Each row below holds a small network's activations on one input, seen along a few directions.
In each table, some parts of the input vary, and every possible input appears once, in random order.
Descriptions start from the smaller parts, as in this example, which fits no table here: ring(5) and (point or line(9) or (values(2) and line(6))).
Shared parts are said once, and a part with two or three values counts as separate values.

Table:
R1: [ -3  12 -25  -9 -11  11  19 -11  -8   9  15   9 -11  20 -10  -5]
R2: [  3  15   5   4  -2  26  16 -17 -14 -14  -5  10  -1 -10  34 -12]
R3: [  6   2  -1   6 -30  -7 -12 -10 -29   8  12  -8   2  -6  10   3]
R4: [  7   2  -9  13  -3   8  -2 -22 -29   2   7  -8  -6   2   4  12]
R5: [  8   5  -2   6 -24   6  17  -6 -27  -5   7  -5 -21  10   8  -7]
R6: [ -8  23 -17 -11   7  28  19 -19   5   3   2  22   4  -5  20  -7]
R7: [  3  10 -16  -6 -28  -6   2  -9 -21  12  18   2  -9  15  -5  -2]
R8: [  5 -27  22  24  17 -31 -23  42  29  -9  -6 -25  26 -14 -10   2]
R9: [  9   4  -6   9 -29  -6  -2 -10 -30   2  13  -9 -12   8   3   1]
R10: [ -7  26 -16 -18 -14  17  22 -10   5   3   9  26   2   6  17 -22]
R11: [  9   4  -2  12  -4  16  11 -16 -29  -8   3  -7 -16   3   9   2]
R12: [ -5  13 -26  -3   6  22  16 -19  -7   8   9   8  -6   9  -7   7]
R13: [ -4  10 -29  -3   2   9  -1 -21  -9  17  14   5   2   5 -10  13]
R14: [  2   4 -15   3   5   9 -10 -27 -18  13   8  -2  13 -14   6  17]
R15: [ -8 -20  12   1  36  -4 -12  22  40  -3 -15  -4 -22  -9 -18  12]
R16: [ -6 -24  11   4  32 -14 -27  16  35   0 -11  -8 -10 -13 -16  20]
R17: [ -2  17  -7  -1  12  29  16 -22  -6  -7  -5  16   1 -12  29  -5]
R18: [  0 -21  35 -15  -1 -35 -20  23  17  -4 -21  -5  25   6 -24   4]
R19: [ -8 -21  13  -1  25 -14 -34  16  37   6  -8  -7   2 -22 -11  19]
R20: [  3 -28  22  26  23 -26 -17  42  28 -14 -10 -27  13  -6 -15   5]
R21: [  2   3 -19   7  11  10  -4 -27 -20   9   7  -3   0  -2  -1  17]
R22: [-10 -12  21  -5  36   2 -10  24  50  -8 -20   9 -10 -21   8   0]
R23: [ -1  25  -3 -17 -29   9  19   0  -4  -2   5  18  -8   6  23 -31]
R24: [ -4  11 -22  -6  -2   8  -9 -24  -9  20  14   5  15  -7  -2  14]
R25: [ -7 -12  43 -19   9 -16   3  30  29 -21 -35   9  15   7  -4 -17]
R26: [ -4 -15  29  17  26  -8   2  50  44 -26 -21  -7  14 -13  10 -21]
R27: [ -3  11 -28  -8 -12   1   3 -17 -12  17  20   7   1  13 -11   3]
R28: [  4 -28  25  24  29 -15   1  45  30 -20 -14 -23   2  -3 -15  -4]
R29: [ -2  12 -25 -12 -19  -3  -6 -15 -10  22  20   7  12   3  -6   4]
R30: [  1  15   7  -1 -21  15  16  -7 -13 -13  -1  11  -9  -4  34 -25]
R31: [  3  13 -12  -6 -27   5  20  -3 -17   4  12   4 -20  19  -3 -12]
R32: [  1   7 -17   7  14  23  12 -23 -17   0   2   0  -8   2   1  11]
R33: [ 10   1   0   9 -13   2 -12 -19 -30   5   9  -8   6 -12  13   9]
R34: [ -1 -20  34 -13   9 -23   4  29  16 -14 -28  -4   2  20 -31  -5]
R35: [  5   9 -11  -6 -34 -10  -8  -6 -22  17  18   0   3   3   3  -1]
R36: [  1 -22  31 -11   5 -35 -12  22  14  -9 -24  -7  11  18 -32   2]
The inputs of R9 and R5 match in every part but one. If R13 is changed in the same way as R9 into R5, which row does it become?
Answer: R12
Describe the family of inputs behind these rows.
Answer: line(4) and (values(3) or ring(6))
Change only the ring(6) part in R30. List by row number the other rows that result.
Answer: R2, R6, R10, R17, R23
Change only the line(4) part in R26. List by row number the other rows that result.
Answer: R8, R20, R28

Table:
R37: [ -9 -13 -11  10   4 -10 -14   9  18   8   4 -14 -14   9 -36  24]
R38: [ 15   6 -16  16 -18   5   9 -11 -43   6  20 -12 -10  -6  12  -4]
R39: [  5 -21  39  17  35  11  28  24  11 -44 -37 -11 -16  12   0 -14]
R40: [ 15  18   0  15 -25   6   9 -17 -39   0   5 -11   8  -4  20  -2]
R41: [  1   7 -13   7  19  32  -5 -30 -12   9   2   2  -8 -33  28  17]
R42: [  5 -19  10  -3  -8 -24 -24  11   4   8   6 -14 -11  12 -28  13]
R43: [  2  12  10 -30 -31 -12  10  -9 -15  -2   0  17  26  18   3 -24]
R44: [-19   5 -12 -29  26  20 -12 -33  31   5  -5  28   8  -7  16   0]
R45: [ -7  17 -28 -16  -1  15  34   9  11  16   8  16  -4  22  -8 -16]
R46: [ -4  -7  28  14  16 -23  -9  57  40 -19 -21  -1   9 -30  30 -30]
R47: [-10 -10   4   4  33  -2 -35  -8  26   1  -5   1   0 -13 -18  33]
R48: [  9 -24  19  -7 -12 -45 -24   2 -11   2  -1 -13  26   2 -23   9]
R49: [ -4  13 -31  27 -13  18  12 -14 -14  -1  22  -3 -15  -2   3  12]
R50: [  1  15   1 -26 -25   9  22   9  -6  11   2  17   1  20   2 -19]
Describe the family of inputs behind these rows.
Answer: values(2) or (values(3) and line(4))
List by row number the other inputs of the same sort as R50.
Answer: R37, R38, R40, R41, R42, R43, R44, R45, R47, R48, R49

Table:
R51: [ -5  -4   4   7  30  14   4   1  19 -11 -12   5  -4 -13  12   1]
R52: [  8   9  -2   3 -27  -3   7  -8 -28  -2   7  -5   7   9   4  -7]
R53: [  1 -45  15  15  26 -42 -45  27  24  13 -10 -29  13  -3 -46  35]
R54: [  4 -23 -13  13  -2 -39 -51 -15 -15  22  20 -29  21   1 -50  46]
R55: [  0   8 -23   2   6  18   3 -29 -16  10  11   3  -9  -6   5  14]
R56: [ -4  -5  19 -12  -1 -10  11  23  21 -14 -14   7  -3  12  -6 -18]
R57: [  8  13 -14   7 -20   7   0 -17 -30   7  17  -4  -4  -1   9   0]
R58: [ -6   0  24 -16 -14 -17   8  26  18 -15 -14   8   2  11   1 -24]
R59: [  2  13  -3 -16 -39  -9   9  -3 -19   6   9   9  -2  21  -1 -14]
R60: [ -6  21 -25 -13   5  24   5 -25  -6  18  10  18   1  -1   4   8]
R61: [  9   2  -4   5 -26   0   7  -7 -30   5  10  -6  -7   9   7  -2]
R62: [  5 -12  24   6   0  -9   6  21   6 -17 -13  -6   2  -4  13 -15]
R63: [ -6  16 -36  -5   7  19   2 -29  -6  16  14  11  -7  -3   1  10]
R64: [ -9   0  -3   0  31  17   4  10  33  -3  -7   8  -6 -13   6   1]
R65: [-10   2   6 -12  27  17   6   8  33  -3 -12  14   1 -13   5  -3]
R66: [  2  -1  18  14   6   2   3  21  11 -13  -6  -6   2  -9  17 -11]
R67: [  2  14  -6 -16 -27  -4  11  -8 -18   6   8   8   0  21  -8 -10]
R68: [ -1  -5  11  11  21  10   4   7  16 -13 -11   0  -4 -11  15  -3]
R69: [  5   9 -15   9  -6  14  -1 -27 -26   4  10  -1  -6  -8  16   7]
R70: [  2 -13  24   0   2 -10   8  25  13 -16 -16  -5   3   2  -5 -13]
Describe the family of inputs behind these rows.
Answer: values(2) and (point or line(9))
The inputs of R58 and R59 match in every part but the values(2) part. If R53 is changed in the same way as R58 into R59, which row does it become?
Answer: R54
Change only the values(2) part in R63. List by row number the other rows that result.
Answer: R64

Table:
R71: [ -1   1  -7  -2  12  15   2  -5   8   5   2   5 -15 -13  11   6]
R72: [ -1  -2   8  -3  -4 -12  -1  19   2  -2  -5  -7  -1  14 -21  -4]
R73: [ -2  18  -8 -10   7  18  18 -10   5   1   5  22   4   4  12 -13]
R74: [ -6  -2  20   1  14   5   7   7  13 -17 -11   5  -1  -8  19 -10]
R75: [ -1  -6   7  -4 -11 -25 -21  10   0  11  -2  -8   7   3 -24   7]
R76: [ -4  -5  19  -9 -11 -11   3  18  10 -11 -14   3  -5  16  -8  -8]
R77: [  0   7 -21  -4   8  10  10 -15  -6  11  15   5   0  11 -14   8]
R78: [ -2  -7   0  16  18   1  -8   2  -1  -2 -10 -10   1   0  -9  13]
R79: [ -3   0  12  -7 -12  -5   3  23  15  -2  -1   3  -9   4   0 -15]
R80: [  7   7 -18   5 -45 -11 -15 -19 -45  16  24  -9   6   6   2   3]
R81: [ -8   8 -20  -3   9  16   4 -19   7   3   1   9 -13  -6   2   4]
R82: [ -5  12 -13 -12  10  23  13 -15   8   0   2  16   2 -15  16  -9]
R83: [  7 -14  10   7   9 -18 -21   3   0  -1   2 -13   5  -6 -14  14]
R84: [ 12   8 -18   5 -34  -2  14 -19 -49   5  15  -3  -6  19   3  -4]
R85: [  0  -1  -7   2  10   3 -21 -17  -1  14   4  -8   3 -15 -10  24]
R86: [ -1 -15  13  13  17  -3  -2   6   5 -11  -5 -15   0  -4  -8   6]
R87: [  1  -2 -10   7  17  12  -2  -9  -3   6  -2  -1  -2  -7  -8  20]
R88: [ -4  10  -1  -5  16  22   8  -8   7  -4  -8  13   0 -11  18  -3]
R89: [ -5   1 -20   0  14  16   5 -15  -3  10   8   5  -2  -3  -7  11]
R90: [ -3  -6  10   8  15   3  -2   4  11 -13  -8  -4 -12  -4   0   0]
R91: [ -7   3 -19   0   4   6 -18 -22  -3  18   8  -2   4 -11 -11  22]
R92: [  6 -13   5  17  -2 -24 -17  10   5  -1   2 -18  15  -5 -10  16]
R93: [ -3   2 -25  -6  -4  -6 -13 -19  -8  22  19   3   8   4 -12  17]
R94: [  4 -13   5  18   8  -8   2  15   6  -8  -4 -17   7   1  -9  -1]
R95: [ -2   5   9   0  18  10   2   1  11 -13 -20   6   1  -6  17 -10]
R96: [  9  14 -12  -1 -40   5  17  -7 -29   4  18   5 -16  11  26 -15]
R97: [  1   8 -18  -8   1  11  12  -6   3   8  18  15 -12   5   5  -5]
R98: [  2 -14  19  -7  -6 -18   1  17  -2  -6 -14  -8   7  18 -20  -1]
R99: [ -3   4  12   3   2   2  12  18  17 -16  -7   3  12  -9  18 -21]
R100: [  0  -5   5   9  -1  -3   3  23  14  -4   0  -3  -6  -5  11 -12]
R101: [  4  -6   1   4  14   5  -2   6   8  -3  -1   0 -14  -6   9  -2]
R102: [  4 -17  16 -10 -14 -32 -15  12   0   8  -4 -11  13   6 -18   7]
R103: [  4  24  -1  -8 -36  11  24 -16 -35  -4   4  14  -2   6  34 -25]
R104: [ -9   0  27 -16  -9  -8   7  15  16 -15 -23   7   8   8   7 -17]
R105: [  0   8  18 -12  -5   2  13  16  15 -13  -9  10   7   2   3 -23]
R106: [  8 -10   2   9  11 -11 -21  -2  -2   5   4 -10   7  -5 -11  20]
The inputs of R98 and R104 match in every part but one. If R84 is changed in the same way as R98 into R104, which row does it become?
Answer: R103
Describe the family of inputs behind these rows.
Answer: line(4) and (point or line(8))
A walk changes only the line(8) part. It starts at R93 and steps to R91. List the rest of the walk in order.
Answer: R85, R106, R83, R92, R75, R102
List by row number the other rows that have the line(4) part in common with R76.
Answer: R71, R79, R81, R90, R96, R97, R100, R101

Table:
R107: [  4   1 -14  -2 -15 -10  -8 -10 -15  17  14  -9  11   5 -13  10]
R108: [ -1   7  -9  11  12  32  19 -14 -11 -11  -5  -1 -24  -4  18  -3]
R109: [  5   3  -4   1 -21  -5 -12 -11 -21  13  11 -10  16  -7  -2  10]
R110: [ -1  -3  10 -12 -13  -9  17  10   7  -5 -13   5   1  26 -16  -7]
R111: [ -6  -3  21   4  -1 -15  -5  28   6  -9 -11  10   3 -12  15 -20]
R112: [  0   2  16  -1   5  -3  15  18  12 -20  -7   5  12   1  17 -24]
R113: [ 13 -14   4  27   4   4   8 -11 -25  -9  13 -25 -16   0   2   8]
R114: [  2   4 -22   5  -4  -9  -7  -5 -15  19  14   1  -2  16 -21  11]
R115: [  2 -18  11  14  28   5  -1  32  33  -7  -7 -12   3 -19  -4   3]
R116: [ -9 -18  -5  10  20 -22 -25   8  30   0   1 -10  -4  -1 -24  17]
R117: [  1  13 -12  -2  -5  16   8 -21  -6  -4   2  13  -1  -9  30  -9]
R118: [ -6 -10   8  -4  49   2 -23  -3  26   2 -23   3  12 -22  -8  26]
R119: [ -3   6   9  -6  -5   1  18  10   6 -16 -14   9   6  17  -2 -20]
R120: [  2  -3  -5  13 -15  -5 -10  -9 -29  -2   3 -14   7 -10  14   8]
R121: [  7  -4  29  -1 -13 -14 -17  17   2  -1  -7  -9   2   0  -2  -9]
R122: [  2 -14  17 -12 -13 -19   0  10  -4  -2  -6  -5  -5  13 -18  -1]
R123: [ -6  21 -15 -17  -6  14   9 -15   0  13  14  18  -9  -1   1   3]
R124: [  1  15 -12 -12 -10  16   8 -22   0   7  11  19   0  -7  18  -5]
R125: [ -6  16 -25 -15   4  19   6 -12   2  15  10  14 -12  14  -5   1]
Describe the family of inputs behind these rows.
Answer: values(3) or ring(6) or (values(2) and line(5))
Change only the values(2) part in R114. List by row number the other rows that result.
Answer: R125
